A small network was trained on made-up records. Each row is its average activation on records with the value named, seen along a few directions.
Related values have similar rows: they may be neighbours, one step apart, or belong to one group.

Other fields vary at random and push rows far along one fixed direction, the same in every table; ignore that.
To show where, the next rows are all for the same value of a field, averaged over different records:
[ 20  -1  21   2   9  -4  -5   8   9   4  -8 -16  -5  13  -3  -8  -7   7]
[-17  -4 -19   6  -4  12   2 -13 -18  14  12   9   2 -13   3   9  11 -11]
[ 2 -2  2  4 -1  4 -5 -1 -5  8  0 -3 -2 -1 -1  3 -1 -4]
[ 7 -1  4  5  6 -1 -6  1 -2  7 -1 -3 -3  1 -1  0  0 -1]
[ 6 -5  6  6 -2 -2 -2  1  1 11 -1 -2 -1  1  1  2  1  1]
[-44  -2 -46   5 -18  19   8 -26 -38  25  19  28   0 -27   9  29  21 -24]
[ 15   2  11   7   5  -2  -5   5   2   1  -5 -13  -5   3  -4  -2  -5   3]
[ 8  3  2  6  6  0 -3 -2 -2  7  1 -5 -4  1  0 -2 -6  3]

Values of U:
u11: [ 23  -1  20   5   9  -9 -10   6  11   1  -8 -17  -2  10   0 -10  -6   8]
u1: [-13  -4  -9 -12  -5   0   9   5   8 -15  -4   5  10  -3   1  -5   1  -4]
u3: [ -4   3  -1  -9  -7  -5  -4   3   5 -17   2   5  10   9  -9 -14   3   6]
u6: [-13  -1 -11  -3  -3   4  10   2   1   2   3  10  -2 -13   9   7   3 -11]
u9: [ -2   4   4  -6   7 -11   7   6   7 -12  -5   4  -1   4   6   0  -9   3]
u5: [ -8   2 -11  -8  -9   3  -3  -8 -10   1   9   9  -3   1  -2   8   5   0]
u8: [ 7 -2  4  2  0  0 -7  1 -1  6  4 -1 -1 11 -6 -3  4  1]
u4: [-15   4  -9 -14 -10  -4  12   6  11 -31   0  15   7  -6   2  -2   2  -3]
u10: [ 19   3  28   3  15  -4   1  10  20  -7 -17 -22  -1   8   1  -9 -14  14]
u2: [-21   2 -17   7  -6  12  12 -14 -15  18   3   9   1 -19   6  13   5 -12]
u7: [ 31  -1  20  -7   6 -11  -9  11  17 -21  -3 -12   1  20 -13 -18  -8  23]
The values of U form a ring.
Going along U from u7 by way of its neighbour u5, in what order are u6, u8, u4, u2 met?
Answer: u8, u2, u6, u4
Fewest steps between u11 and u10?
Answer: 2

Values of S:
s6: [-10  -1  -4   5   6   1   6  -6  -6  20   5   9 -10 -11   7  15  -1 -11]
s1: [-23  -3 -28  22  -6  26   5 -18 -25  37   4  -2   2 -23   8  15  14 -28]
s7: [ 22   1  10   0  -4  -6 -17  -3  -4   3  10  -4   0  17 -16  -9   5  12]
s4: [ -9  -2 -12  -2  -7   5  -7 -12 -12   1   7   8   0   1  -5  12   5   2]
s3: [-15  -1  -6  -9   0   0   8   3   6 -15  -3  10   0  -4   5   5  -5   1]
s5: [-12   2 -11  -1  -6   2   5  -4  -6   1   3   7   2  -9   4   4   6  -8]
s2: [ 46   4  52 -16  16 -27   0  39  47 -48 -26 -27   5  29  -4 -43 -23  31]
The values of S form a star with 3 arms.
Name the neighbours of s3, in listed order.
Answer: s5, s2
Name the neighbours of s1, in listed order.
Answer: s6
